Each row below holds a small network's activations on one input, seen along a few directions.
Each table varies a few parts of the input and shows all the possible inputs, shuffled.
Descriptions start from the smaller parts, as in this example, which fits no table here: one of 4 places along a line, together with either a single point or one of 9 places along a line or (one of 3 separate values, together with one of 5 places around a ring).
Shared parts are said once, and a part with two or three values counts as separate values.
In the rows, 128 means zero.

Other details of the inputs vary at random and push rows far along three fixed directions, the same in every table; ignore that.

A family of inputs:
R1: [109 129 198 134 121 122  66  90 139 135 149 148 106]
R2: [165  87  80 156 119 105 194 150 144  89 111  79 133]
R3: [140  76  83 142 127 124 182 152 121 113 102  97 144]
R4: [ 92  68 146 126 118 119 131 109 150 130 122 103 131]
R5: [121  81  95 131 133 112 170 117 170 127 121 107 137]
R6: [ 68 116  76 131 178 160 187 118 191 189 141 120 133]
R7: [ 69 144 176 139 114 138  57 115 140 128 155 141  93]
R8: [114  77 108 122 139 127 168 119 156 125 117 103 134]
R9: [113  75 114 118 131 123 165 132 157 141 113 113 140]
R10: [105 123 194 143 125 136  64  87 120 132 160 142 114]
R11: [204 177 114 145  99  86 124 166  90  81 119 123 120]
R12: [193 171 120 142 104 118 117 165  80  79 118 122 130]
R13: [116  70 104 145 141 138 164 117 151 124 126 107 139]
R14: [ 98 130 195 127 119 129  64  87 131 126 147 143 117]
R15: [ 99 126 188 110 118 112  60  91 131 133 146 146 109]
R16: [178 161 120 134 122 126 121 162  72  93 117 136 128]
R17: [100  65 138 129 127 129 127 102 151 120 128  99 121]
R18: [127  76 103 146 135 129 169 114 159 126 129  90 135]
R19: [107 245  73  79 196 197 165 134 124 228 135 203 151]
R20: [194 171 126 137 107 109 120 172  93  81 114 137 124]
R21: [188 168 127 122 112 110 120 172  88  88 112 138 121]
R22: [179 170 124 126 105 119 115 167  70 103 109 127 136]
R23: [ 94 123 190 109 106 109  60  98 126 144 145 144 120]
R24: [102 243  79  79 178 195 162 136 117 236 136 205 156]
Description of these inputs: one of 4 places along a line, together with either a single point or one of 5 places along a line.
The inputs of R23 and R11 match in every part but the place on the line of 4. If R24 is changed in the same way as R23 into R11, which row does it become?
Answer: R6
Change only the place on the line of 5 in R9. List by row number the other rows that result.
Answer: R3, R4, R22, R23
Change only the place on the line of 4 in R22. List by row number the other rows that result.
Answer: R12, R17, R18
List by row number the other rows that have the place on the line of 4 in common with R19.
Answer: R8, R15, R16, R17, R21

A family of inputs:
R25: [129 168 106 123 156 166 148 120 114 167 140 150 150]
R26: [132  98 135 140 128 127 134 113 130 124 130 106 134]
R27: [ 65  77 151 149 113 121 106 116 173 124 145 108  92]
R28: [118 177 183 146 110 139  50 134  93 107 153 153 100]
R29: [192 107 119 142  95  77 143 163 110  71 107 104 129]
R30: [134 129  87 131 156 154 168 127 130 135 125 124 140]
R31: [119  78 159 127 128 118 125  90 150 136 129 122 143]
R32: [158 154 128 108 165 149 148 107 116 168 124 165 165]
R33: [183 103 106 149 114 108 150 155 104  65 109  88 130]
R34: [130 112 134 135 114 102 120 124 136 120 131 111 123]
R35: [127 179 183 140 101 124  50 118  91 117 149 144 107]
R36: [154 139  84 138 102 102 156 171 129  88 114 104 109]
R37: [ 64 127 103  51 147 174 153 140 104 216  97 165 166]
R38: [138 205 172 147 101 132  55 152  86 106 145 154 101]
R39: [106  38 169 132 137 121 119  76 157 116 127 114 126]
R40: [ 69 118 118 118 139 141 141 124 178 152 136 134 107]
R41: [132 188 120  95 149 132 127 120 135 167 130 160 139]
R42: [155 120  67 150 139 140 181 173 126  93 111 106 125]
R43: [171 163 115  96 134 112 143 143 124 132 114 151 143]
R44: [126 144  88 130 138 129 158 138 137 146 131 125 133]
R45: [ 86  65 159 140 123 120 113  82 166 139 140  98 126]
What do these inputs look like to the network?
Answer: either a single point or (one of 4 places along a line, together with one of 5 places along a line)
Start at R42 and move only the place on the line of 5, one step at a time. The first step leads to R28. Which rows follow, in order?
Answer: R38, R27, R40
